Each row below is a small network's average activation on inputs in which a field has the value named, seen along a few directions.
Values that are neighbours, or in one group, have similar rows; names and order tell nothing.
In the rows, zero is written as 500.
Random noise pushes rows far along 18 fixed directions. That doesn't count. These rows show it; they differ only by the noise:
[289 342 432 623 618 474 578 417 628 399 320 493 440 282 460 624 183 403
 479 519 413 388 419 345 436 473 640 553 454 571]
[423 530 589 549 584 199 674 564 651 629 392 655 350 343 391 477 561 395
 463 514 401 630 569 289 293 388 433 441 379 422]
[259 458 635 644 326 190 585 665 673 692 537 606 702 399 570 344 449 676
 318 504 634 326 475 428 393 326 552 623 470 179]
[410 631 653 666 448 411 466 611 552 539 551 560 394 367 509 412 482 268
 595 385 509 590 464 541 528 385 519 374 279 408]
[565 461 470 478 558 651 508 884 571 530 614 442 143 412 682 320 654 504
 504 402 544 535 624 481 640 399 534 590 600 402]
[537 671 672 385 380 434 458 253 282 589 416 559 599 577 516 516 407 565
 588 336 673 438 523 464 401 410 302 335 600 544]
[349 632 767 642 409 329 440 398 501 536 419 431 757 431 381 624 431 385
 512 602 385 251 471 519 464 387 451 376 226 719]
[677 540 590 557 545 593 586 206 625 312 439 348 597 443 641 742 548 503
 606 335 527 587 320 271 394 729 446 594 369 582]
[449 394 594 457 737 445 617 413 600 529 460 626 321 690 440 290 601 558
 408 158 479 422 266 400 525 705 498 581 449 445]
[587 263 347 558 577 614 657 812 466 249 381 359 440 432 588 215 490 551
 604 634 375 590 420 681 493 361 551 376 659 362]
[684 517 776 542 577 752 508 476 552 412 282 305 705 614 482 349 527 410
 597 282 564 318 373 625 474 611 322 514 547 636]
[521 540 788 653 510 611 380 746 282 745 310 504 592 553 377 571 238 577
 187 529 573 469 557 298 681 483 557 663 717 285]
[571 749 744 376 462 840 446 714 311 518 323  74 549 550 374 235 689 276
 531 628 441 269 800 869 773 455 353 484 696 533]
[595 273 504 509 588 441 656 259 586 435 427 482 793 578 346 614 511 439
 565 493 496 673 359 412 368 784 522 509 390 465]
[470 329 566 327 353 703 391 415 304 356 739 664 572 502 588 530 663 551
 825 646 536 578 353 355 366 548 210 119 586 676]
[432 469 619 721 571 392 346 460 402 338 446 316 958 654 363 389 267 608
 745 469 413 354 316 685 711 565 738 373 381 253]
[471 195 512 391 536 225 610 395 233 629 543 522 512 488 410 713 440 651
 631 604 426 425 576 433 574 498 652 366 339 740]
[517 427 354 324 450 308 653 325 325 561 690 569 280 609 359 407 711 316
 363 550 426 924 509 616 633 670 612 362 350 355]
[578 699 507 608 470 454 448 688 466 915 536 806 375 471 592 844 447 763
 475 477 580 321 565 422 468 511 410 744 483 667]
[518 819 582 530 454 602 661 598 167 563 417 494 496 642 491 714 772 544
 388 646 362 506 458 586 574 482 350 514 362 508]


Field Bir:
t9: [224 599 687 441 279 432 308 265 406 581 547 635 593 257 488 544 293 544
 674 611 616 340 524 453 452 516 471 431 585 458]
t2: [541 721 355 357 452 653 562 280 284 488 408 445 273 419 522 458 531 658
 636 700 287 372 473 758 615 774 374 548 719 619]
t3: [347 492 368 735 554 708 438 637 701 403 455 495 608 455 485 594 298 422
 517 501 622 431 457 605 551 552 710 773 465 308]
t4: [650 663 601 585 559 628 224 690 558 471 674 497 584 600 486 394 628 599
 717 460 523 522 487 599 645 644 519 546 513 376]
t7: [518 297 643 443 404 682 652 513 634 672 615 403 691 352 537 847 732 440
 557 537 766 598 694 262 458 713 521 789 400 453]
t5: [418 576 424 522 559 416 375 750 544 503 570 778 793 811 452 528 638 649
 349 541 530 513 542 354 269 178 371 451 536 389]
t8: [331 676 451 544 440 547 381 428 529 322 657 328 425 298 492 506 594 309
 656 787 204 520 515 609 745 733 647 499 377 440]
t6: [600 365 774 544 552 600 493 872 574 468 499 586 661 490 438 374 830 516
 526 755 354 608 468 270 329 510 257 393 580 510]
t1: [256 276 560 565 525 492 518 562 597 482 503 515 648 375 485 490 367 447
 681 445 616 389 514 421 449 375 595 443 434 432]
The values of Bir form 3 separate groups.
List the group mates of t3, in the order listed.
> t9, t4
List the group mates of t1, in the order listed.
> t2, t7

Field Rupo:
m12: [357 652 518 461 489 504 591 346 443 498 595 537 573 592 521 636 654 515
 639 326 662 494 500 474 536 585 528 604 319 338]
m8: [439 487 615 405 565 452 510 632 603 589 662 479 415 547 407 386 900 559
 464 667 291 436 537 412 583 663 417 528 440 491]
m6: [194 627 389 478 669 562 651 460 420 412 472 440 518 631 312 804 678 206
 360 544 375 586 593 345 606 482 626 568 235 341]
m9: [428 613 302 473 479 633 430 343 405 483 457 596 510 575 540 672 266 435
 480 370 650 496 501 515 459 419 470 496 580 541]
m4: [650 554 383 440 545 592 507 590 710 269 653 382 476 443 662 544 864 600
 771 605 420 672 541 331 341 474 344 417 491 439]
m13: [416 564 569 499 291 313 476 214 394 404 509 538 561 400 456 482 463 540
 351 813 299 639 354 361 410 574 407 292 532 493]
m5: [473 559 420 505 575 523 526 531 475 433 479 616 659 612 394 511 580 479
 713 524 500 677 469 481 357 444 380 308 508 289]
m1: [490 535 534 694 517 331 571 334 677 463 326 434 630 277 458 561 268 476
 604 517 418 445 403 563 444 661 647 625 396 440]
m2: [619 741 660 708 521 379 527 751 351 448 395 445 455 378 535 605 559 423
 674 581 326 670 560 491 499 247 501 321 297 453]
m7: [291 386 490 363 563 723 530 529 234 420 376 408 469 489 497 472 344 417
 768 398 586 248 594 616 598 309 495 347 594 604]
m11: [610 456 613 526 564 363 617 539 436 631 519 546 257 402 485 499 550 470
 475 412 482 731 511 437 587 606 627 563 368 429]
m10: [592 664 612 530 515 480 301 370 464 405 526 347 460 504 575 589 438 546
 499 445 407 420 495 369 639 511 529 456 459 646]
m3: [781 216 709 585 596 511 468 483 610 479 356 514 683 520 481 339 318 614
 566 321 655 603 355 389 377 665 504 526 666 459]
The values of Rupo form a line.
A walk along Rupo starts at m4 and steps to its neighbour m5. Put m1, m2, m7, m10 in the order it reaches them.
> m7, m10, m2, m1
List every value one step from m12, in the order listed.
> m3
Fewest steps between m8 and m13?
> 3
